Each row below holds a small network's activations on one input, seen along a few directions.
In each table, some parts of the input vary, and every possible input appears once, in random order.
A made-up example of a description, with smaller parts first: ring(8) and (point or ring(9) or (values(2) and line(6))).
Shared parts are said once, and a part with two or three values counts as separate values.
(in the rows, 128 means zero)

Other details of the inputs shift rows strongly along two fixed directions, in all tables alike. That doesn't count.

A family of inputs:
row 1: [120 104  90 117  98 158 129  99 143 177 140 127]
row 2: [120 112 133 105 128 114 192 163 152  92 129 152]
row 3: [ 42 120  57 190  70 177  65  31 129 193 139 111]
row 4: [121  97 149 161 139  90 151 146 104  76  65 172]
row 5: [169 173 178 139 175  72  98 153  97 142 107 101]
row 6: [150 132 219 176 155  74  92 151  73 103  48 153]
row 7: [ 50 130  55 122  75 184 130  73 181 174 184 110]
row 8: [203 167 210 136 152  91 119 159 105 109  72 119]
row 9: [ 97  73  56 110 123 141 168 143 166 103 175 139]
row 10: [104 105 112  82 144  91 203 163 166  39 143 155]
row 11: [ 83 112  63 154  93 190  63  81 148 221 209  91]
row 12: [147 111 120  93 130 129 152 127 151  91 116 154]
row 13: [144  87 126  93 172 106 186 173 138  74 112 154]
row 14: [ 95 103  76  94 145 141 147 116 159 115 143 128]
row 15: [100  91  67  73 100 163 166 113 149 100 143 154]
row 16: [181 161 201 146 178 109  71 147  81 185 105 101]
row 17: [137  99 130 103 124 116 179 163 146  91 105 140]
row 18: [180 173 174 138 169 117  93 137  70 159 106 102]
row 19: [175 175 202 122 154  74 124 159 103 117  64 107]
row 20: [112  99 136 125 139  93 173 156  95   9  65 191]
row 21: [138 138 139 132 109 154  72  96 117 213 132 110]
row 22: [ 63 129  52 124  65 204 132  80 156 165 193 117]
row 23: [187 172 174 156 166  96  89 146 102 140 121 110]
row 24: [ 69 107  41 100  80 183 117  60 171 182 165 116]
row 25: [151 183 179 230 121 128  25  72  68 201  85 105]
row 26: [114  80 127  86 142 103 196 180 163  38 152 167]
row 27: [166 189 177 190 126 117  71 116  84 235 148  73]
row 28: [202 164 195 135 193  94 109 157  96 118  89 122]
row 29: [ 73  87  92  97  99 160 169 133 183 102 167 155]
row 30: [140 122 132  96 121 124 165 156 123  75 104 136]
row 31: [171 181 199 176 113 136  38 111  85 239 108  71]
row 32: [ 96 156  88 162  73 197  86  63 158 205 184  99]
row 33: [128  94 102  80 156 104 193 183 136  27 138 162]
row 34: [105 127  93 117 110 144 154 125 132 109 176 127]
row 35: [147 129 138 120 143 106 166 151 148  66 148 148]
Each input here is: values(5) and (point or ring(6)).
Which other rows does row 7 become when the ring(6) part takes its other values? List them by row number. -> row 5, row 10, row 14, row 19, row 24
Which other rows does row 35 become when the ring(6) part takes its other values? List them by row number. -> row 8, row 12, row 23, row 28, row 32
Which other rows does row 4 become when the values(5) part takes its other values? List them by row number. -> row 3, row 6, row 20, row 25

A family of inputs:
row 36: [103 127 128 143 129 119 124 131 128 134 125 127]
row 37: [ 94 142  98 130  80 171  93  83 149 202 167  94]
row 38: [135 115 123 121 125 142 112 120 128 125 115 131]
row 39: [131 153 134 139 147 134 104 115 125 143 168 110]
row 40: [103 140 103 144 122 140  94  99 126 163 131 110]
row 41: [115 113 123 141 134 115 131 130 125 131 131 123]
row 42: [110 123 108 114 122 126 152 121 138  82 116 154]
row 43: [124 104  95 119 134 135 172 156 167  70 161 146]
row 44: [158 146 158 140 163  92 112 138  97 128  96 112]
row 45: [168 154 182 122 147  89 124 151 129 141 109 118]
row 46: [126  95 105 105 143 132 140 135 135  97 124 155]
row 47: [123 126 135 151 105 136 131 117 126 128 124 132]
row 48: [115 131  83 135  98 173  98  80 144 218 171  97]
row 49: [163 166 181 113 140 110 129 149 102 131  96 115]
row 50: [113 104  93 100 122 126 170 156 130  74 159 146]
row 51: [160 133 187 142 139 112 110 151 104 133  97 128]
row 52: [115  95  88  79 125 150 186 138 156  95 132 146]
row 53: [144 159 182 156 135  97 123 138  99 125  98 135]
row 54: [125 112 109 116 118 131 152 123 139  78 113 150]
row 55: [136 123 144 147 133 131 102 130 113 163 126 131]
What is each input in this table made of? -> values(3) or ring(5) or (values(2) and ring(6))
Which other rows does row 41 become when the ring(6) part takes its other values? List them by row number. -> row 36, row 47, row 51, row 53, row 55
